A small network was shown many inputs. Here are its activations along a few directions, one row for each input.
In each table, some parts of the input vary, and every possible input appears once, in random order.
Descriptions start from the smaller parts, as in this example, which fits no table here: one of 8 places around a ring, together with either a single point or one of 11 places along a line or (one of 3 separate values, together with one of 4 places along a line).
Shared parts are said once, and a part with two or three values counts as separate values.
In the rows, zero is written as 128.

Other details of the inputs shift rows strongly along two fixed directions, in all tables alike. That doesn't count.

Table:
R1: [ 85 131 137 153 131 101 132 122 115 112 118 146 180 156  98 147 197]
R2: [ 78  20  89 137 156 157 212 135 100  67 144 104 184 172 110 124 206]
R3: [173 116 141 106  99 159 110 153 131 153 161  99  89 107 146 108  99]
R4: [189 202 111 131 116 109 116 110 134 159 113 152  65 115 186 150  39]
R5: [183 218 138 114 107  83 114  97 130 122 121 145  69  82 185 153 110]
R6: [110  39 125 109 122 188  82 200 146 172 156 129 123 127 123  88 113]
R7: [169 196 128  97 108 107 113 100 144 151 127 122  98  94 172 122  49]
R8: [157 177 116 141 107  94 118 117 138 149 105 150  74 107 166 129  75]
R9: [ 68 102 124 150 137  97 153 130 130 114 118 141 167 178  64 187 186]
R10: [188 188 160 137 117  64 151  80 120  97 130  95  64 111 134 197 144]
R11: [201 147  61  84 149 169 147 102 130 100 117 125  48  74 227  77  54]
R12: [117 153 141 133 146 104 141  99 124 127 122 124 164 149 115 157 112]
R13: [152  88  78  77 151 168 148 126 130 121 141 113 110  92 225  56  58]
R14: [ 81  73 135 147 138 173 105 167 125 172 126 133 201 144 123  45  93]
R15: [ 97  97 154 120 150 116 125 129 122  99 148 117 162 159  79 196 232]
R16: [169 182 120 107 105  97 118 115 149 141 127 140  56 101 160 169  82]
R17: [149 164 142 124 101  98 157 109 126 113 141 112 105 127 112 175 142]
R18: [191 190 128 155 100 130 125 121 114 163 122 127  90 106 186  85  46]
R19: [134 107 148 120 129 141  90 152 126 136 143 129 125 114 140 115 158]
R20: [100  88 130 131 125 171 106 162 136 138 120 135 144 119  91  73 136]
R21: [126  59 128  99 129 217  74 187 143 161 149 118 125 110 108  59 112]
R22: [128  74 137 121 133 186  82 169 137 147 132 119 120 107 110  64 122]
R23: [111 103 118 139 118 179  97 162 133 156 114 144 146 118 112  43 105]
R24: [111 139 129 142 137 139 120 134 110 136 131 148 176 157 121 139 154]
R25: [ 94  16  69  98 154 217 136 185 111 119 154 140 173 130 185  36 147]
R26: [105 135 141 169 133 107 176 109 102 108 128 120 176 181  75 179 176]
R27: [197 199 138 125  83 102 130 110 130 139 133 119  54  81 177 117  70]
R28: [ 99  86 120 160 139 198 100 169 121 162 112 146 173 138 106  41 107]
R29: [ 99 129 137 125 143 119 145 112 135  93 119 124 142 145  53 179 189]
R30: [ 87 110 140 169 113 110 161 129 111 117 125 120 175 163  76 131 181]
R31: [136 144 132 118 112 130 102 133 140 163 122 130 128  98 164  65  57]
R32: [154 195 135 137 122  46 147  84 138 105 104 138  64 113 137 208 128]
R33: [116 112 143 111 115 137 104 146 143 153 133 123 136  99 143  76  87]
R34: [109  79 117 131  86 191 115 185 124 176 155 127 162 136 121  46 104]
R35: [126 190 142 166 148  77 144  87 105 104 106 147 152 152 125 183 173]
R36: [136 166 125 144 146 135 133 103 122 120 108 137 134 143 101 147 123]
R37: [105  66 150  97 138 156 100 157 143 145 155 100 154 127 108 110 130]
R38: [111 161 146 120 134  82 144 101 125  92 135 135 143 146  96 210 207]
R39: [104 101  81 130 182  74 218  77 119  38 109 123 121 168 131 226 198]
R40: [ 99 142 130 132 127 111 129 121 120 116 132 143 170 156 101 163 187]
R41: [127 111 144 139 139  91 123 124 137 116 123 123  97 134 112 179 157]
R42: [119 162 129 176 146  74 152  97 120 116  93 147 126 158 117 189 138]
R43: [147 119 154 106 129 124  97 131 143 143 137 104 109  97 151 107  94]
R44: [ 73  94 124 139 139 151 135 137 129 113 117 134 185 165  45 132 184]
R45: [153 190 146  94 122  80 134  85 147 118 131 113  99 104 140 177  99]
Each input here is: one of 5 separate values, together with either a single point or (one of 2 separate values, together with one of 4 places along a line).
Changing only the choice among 5 separate values turns R1 into R23. The same change can be made to R15. Which row results?
> R21
Changing only the choice among 5 separate values turns R39 into R25. The same change can be made to R32. Which row results?
> R5
Which other rows does R40 become when the choice among 5 separate values takes its other values? List them by row number.
> R7, R9, R34, R44
Which other rows agree with R31 in the choice among 5 separate values? List them by row number.
> R7, R12, R13, R14, R33, R37, R43, R45
Which other rows does R6 become when the choice among 2 separate values takes its other values? List them by row number.
> R41
Start at R3 and move only the place on the line of 4, one step at a time. The first step leads to R17. Which rows follow, in order?
> R34, R26

Table:
R46: [117 180 154 140 141  69 155  78 124  99 114 121 147 150  82 207 164]
R47: [156 143 107 128 116 136 132 131 124 143 130 135 107 115 182  99  82]
R48: [150 172 134 128 126  89 126 105 138 122 109 133  86 114 130 171 119]
R49: [ 91  75 123 122 153 134 145 132 130 104 126 116 154 138 105 126 161]
R50: [117 155 143 134 148  75 142  91 126  90 113 131 130 140 104 199 189]
R51: [ 82  54 136 142 123 166 117 177 128 141 141 129 165 153  70 110 171]
R52: [160 130 102  97 125 171 116 139 133 148 128 128 101  96 180  70  59]
R53: [148 190 130 128 142  89 136  84 125 102 115 137 114 132 131 184 146]
R54: [156 143 115 120 112 162  91 151 138 169 126 147  96 104 160  81  57]
R55: [143 168 127 152 119 104 135 113 125 129 112 140 106 131 130 144 113]
R56: [ 76  33 124 125 130 172 133 180 122 131 153 121 178 156  95 104 175]
R57: [131 141 126 122 144  86 147  99 131  99 124 125 113 133 139 179 145]
R58: [158 132 102 103 118 163 109 147 133 159 138 139 104 104 189  80  58]
R59: [ 80  31 123 123 138 181 138 171 123 120 147 111 175 148  87  91 174]
R60: [124 114 146 120 116 145  92 150 141 164 137 125 136 111 134  84  95]
R61: [170 168 110 128 128 116 150  95 123 113 118 121  92 106 173 121  90]
R62: [149 185 144 145 113  91 138  96 122 132 119 123 122 121 132 146 110]
R63: [122 107 150 125 111 149 104 154 134 153 148 114 142 125 111 100 122]
R64: [100 107 143 136 137 118 138 127 120 101 135 123 156 154  81 168 206]
R65: [130 132 120 141 121 146 117 141 120 140 126 141 137 127 145  96 123]
Changing only one part turns R65 into R50. The same change can be made to R47. Which row results?
> R57
What do these inputs look like to the network?
> one of 4 places along a line, together with one of 5 places along a line
Which other rows does R52 become when the place on the line of 5 takes its other values? List them by row number.
> R46, R53, R54, R58
Which other rows does R64 become when the place on the line of 5 takes its other values? List them by row number.
> R51, R56, R59, R63
